These are the activations of a small network on made-up records, seen along a few directions, one row for each record.
Here are examples, each followed by its value of one field, D.
The word none means that the record has no D.
Other fields move the rows too, some of them a lot.
In the rows, zero is written as 500.
Random noise pushes rows far along 6 fixed directions. That doesn't count. These rows show it; they differ only by the noise:
[594, 459, 373, 489, 639, 465, 337, 527, 528, 546, 529, 542, 534, 414, 733,
 515, 397, 799, 585, 432]
[603, 560, 443, 588, 489, 475, 431, 550, 615, 443, 504, 440, 405, 532, 548,
 503, 499, 429, 445, 481]
[535, 577, 389, 547, 443, 552, 391, 549, 594, 532, 412, 343, 358, 399, 542,
 616, 325, 729, 494, 563]
[525, 502, 532, 443, 552, 577, 538, 659, 445, 492, 307, 324, 382, 498, 561,
 543, 306, 705, 667, 454]
[395, 525, 372, 565, 749, 544, 408, 424, 588, 440, 605, 733, 632, 738, 159,
 291, 718, 627, 480, 639]
[728, 417, 398, 526, 689, 418, 266, 560, 531, 468, 681, 614, 602, 359, 949,
 430, 516, 483, 555, 240]
[485, 459, 381, 503, 654, 656, 334, 565, 508, 427, 554, 466, 527, 283, 571,
 332, 547, 539, 573, 496]
[522, 692, 537, 608, 592, 728, 323, 661, 522, 464, 499, 489, 496, 662, 300,
 635, 349, 542, 530, 292]

[487, 349, 462, 391, 509, 511, 446, 452, 382, 550, 558, 476, 589,  45, 879,
 458, 475, 530, 581, 464] | d18
[578, 544, 589, 450, 564, 515, 535, 651, 484, 513, 362, 415, 405, 698, 477,
 618, 284, 685, 641, 382] | d17
[184, 449, 491, 428, 650, 700, 503, 351, 387, 500, 620, 692, 738, 427, 113,
 311, 703, 530, 522, 681] | d18
[729, 530, 407, 573, 478, 381, 330, 542, 647, 504, 582, 473, 419, 445, 797,
 592, 417, 501, 451, 382] | d17
[573, 528, 515, 499, 592, 582, 450, 664, 461, 476, 393, 404, 442, 502, 616,
 540, 355, 631, 641, 360] | d20
[526, 546, 519, 552, 540, 692, 377, 626, 474, 410, 536, 424, 487, 324, 580,
 454, 515, 295, 543, 327] | d3
[398, 410, 583, 348, 632, 533, 577, 490, 350, 572, 484, 597, 636, 579, 408,
 494, 424, 725, 647, 471] | none
[291, 714, 577, 623, 416, 937, 375, 636, 367, 435, 426, 378, 488, 319, 232,
 619, 456, 296, 496, 375] | d23
[542, 451, 426, 453, 596, 470, 470, 545, 508, 522, 418, 459, 459, 463, 634,
 482, 406, 777, 615, 522] | d1
[425, 572, 581, 479, 545, 555, 545, 473, 495, 555, 489, 582, 570, 726, 202,
 585, 414, 643, 512, 519] | d8
[636, 541, 485, 561, 516, 410, 419, 508, 586, 504, 578, 567, 493, 585, 613,
 568, 486, 469, 465, 390] | d15
[468, 504, 526, 509, 421, 348, 619, 447, 415, 582, 379, 564, 500, 606, 573,
 659, 479, 640, 513, 502] | d11
[369, 527, 468, 476, 466, 518, 594, 433, 584, 554, 415, 488, 450, 687, 110,
 509, 461, 735, 462, 770] | d4
[372, 369, 416, 422, 550, 528, 518, 408, 511, 478, 571, 538, 552, 351, 397,
 279, 664, 495, 489, 707] | d7
[663, 404, 243, 563, 548, 363, 273, 423, 649, 480, 653, 536, 497, 149, 959,
 362, 629, 522, 448, 542] | d22
[400, 459, 631, 342, 541, 554, 666, 524, 432, 540, 406, 448, 506, 653, 237,
 511, 362, 668, 613, 587] | d6
[575, 515, 484, 586, 519, 433, 420, 461, 578, 473, 670, 665, 583, 595, 495,
 472, 638, 299, 389, 416] | d7
[449, 435, 599, 444, 627, 758, 446, 654, 355, 412, 569, 484, 606, 358, 481,
 373, 526, 273, 620, 292] | d10
[392, 408, 499, 437, 619, 603, 538, 519, 442, 450, 502, 533, 567, 466, 377,
 312, 601, 491, 574, 551] | d10
[544, 583, 577, 638, 499, 597, 475, 618, 468, 362, 542, 503, 504, 563, 482,
 471, 646,  75, 458, 302] | d25
[602, 553, 411, 652, 382, 188, 445, 283, 618, 578, 649, 746, 573, 595, 667,
 656, 631, 425, 270, 489] | d16
[267, 494, 534, 445, 474, 768, 519, 499, 357, 482, 456, 410, 549, 208, 355,
 443, 516, 448, 555, 581] | d2
[737, 566, 722, 473, 261, 199, 799, 584, 574, 552, 274, 312, 253, 869, 593,
 792, 226, 458, 477, 429] | d6
[394, 429, 499, 446, 467, 413, 684, 467, 376, 552, 282, 467, 460, 495, 557,
 519, 510, 705, 593, 620] | d19
[562, 573, 531, 495, 557, 447, 545, 592, 505, 562, 319, 470, 414, 767, 466,
 666, 285, 845, 611, 448] | d20
[658, 611, 454, 607, 404, 506, 266, 519, 593, 553, 650, 503, 499, 418, 675,
 720, 355, 459, 381, 308] | none
[585, 647, 431, 647, 515, 414, 363, 438, 688, 516, 631, 660, 517, 798, 317,
 622, 514, 537, 345, 481] | d1
[614, 486, 514, 504, 568, 433, 393, 494, 569, 522, 671, 649, 591, 628, 511,
 531, 477, 450, 454, 351] | d14
[230, 519, 412, 516, 438, 655, 561, 452, 409, 499, 322, 418, 458, 313, 319,
 442, 594, 645, 525, 755] | d11
[328, 620, 403, 577, 426, 834, 349, 516, 600, 419, 534, 325, 399, 250, 176,
 423, 546, 383, 410, 690] | d15
[488, 594, 478, 567, 456, 522, 444, 476, 570, 529, 522, 521, 472, 576, 373,
 605, 470, 539, 433, 510] | d3
[450, 548, 552, 491, 518, 499, 550, 438, 537, 530, 528, 579, 558, 692, 249,
 538, 475, 562, 465, 559] | d8
[528, 632, 537, 637, 455, 475, 521, 532, 545, 459, 463, 534, 454, 748, 360,
 598, 537, 373, 414, 430] | d25
[374, 542, 375, 526, 421, 558, 324, 324, 500, 658, 631, 617, 636, 257, 488,
 681, 427, 740, 401, 582] | d2
[495, 533, 489, 578, 625, 410, 431, 430, 435, 557, 576, 800, 698, 716, 506,
 591, 575, 620, 498, 339] | d19
[490, 465, 492, 539, 435, 363, 572, 423, 465, 481, 491, 569, 510, 456, 634,
 474, 656, 330, 439, 517] | d23

Here are new rows. What is D for each?
[498, 763, 427, 733, 330, 577, 257, 455, 580, 603, 557, 568, 508, 539, 402,
 885, 362, 580, 300, 373] | d19
[431, 540, 447, 544, 698, 696, 411, 590, 537, 365, 507, 516, 510, 554, 272,
 274, 641, 458, 568, 539] | d17
[438, 295, 436, 404, 667, 416, 508, 434, 312, 545, 530, 676, 697, 327, 788,
 380, 627, 666, 647, 461] | d19
[457, 501, 523, 500, 401, 696, 493, 609, 489, 431, 447, 283, 390, 268, 474,
 459, 461, 299, 494, 499] | d10
[523, 516, 536, 502, 503, 591, 424, 510, 516, 480, 618, 497, 561, 405, 489,
 501, 474, 348, 463, 418] | d8
[568, 494, 474, 447, 644, 625, 359, 667, 438, 530, 424, 424, 484, 391, 688,
 565, 281, 803, 708, 340] | d17
[531, 392, 644, 398, 653, 486, 572, 585, 289, 509, 498, 614, 654, 558, 679,
 480, 482, 485, 683, 251] | none
[640, 356, 473, 429, 429, 345, 544, 466, 582, 458, 576, 392, 438, 274, 796,
 371, 546, 292, 454, 560] | d6
[364, 614, 395, 692, 646, 763, 191, 461, 464, 434, 743, 761, 755, 407, 325,
 429, 746, 318, 405, 357] | d19
[372, 572, 479, 475, 563, 677, 519, 585, 490, 499, 306, 373, 405, 570, 237,
 513, 367, 821, 623, 628] | d1
[632, 523, 488, 602, 373, 180, 542, 383, 541, 557, 522, 652, 498, 607, 763,
 655, 579, 394, 365, 425] | d23
[506, 480, 253, 551, 480, 466, 374, 428, 656, 500, 499, 423, 404, 263, 614,
 411, 550, 694, 444, 741] | d1
[540, 637, 297, 624, 343, 579, 247, 462, 695, 565, 524, 359, 351, 215, 582,
 661, 360, 674, 369, 607] | d15
[494, 663, 368, 681, 531, 481, 363, 420, 692, 497, 595, 654, 515, 771, 202,
 550, 591, 586, 340, 607] | d20
[545, 459, 620, 472, 669, 807, 328, 678, 360, 365, 697, 493, 676, 211, 652,
 346, 536,  85, 612, 142] | d8
[344, 499, 498, 507, 457, 601, 635, 479, 530, 387, 426, 388, 410, 490, 208,
 294, 685, 299, 452, 749] | none
[458, 656, 517, 706, 356, 416, 555, 415, 556, 455, 517, 629, 494, 745, 291,
 589, 719, 207, 293, 527] | d11
[404, 571, 423, 578, 559, 646, 300, 425, 573, 528, 710, 684, 651, 546, 201,
 519, 554, 514, 377, 497] | d10
[254, 564, 452, 528, 484, 763, 401, 480, 381, 524, 479, 502, 573, 296, 302,
 546, 515, 591, 511, 554] | d11
[314, 615, 639, 521, 492, 748, 515, 534, 349, 516, 482, 547, 611, 542, 204,
 622, 458, 435, 529, 410] | d2
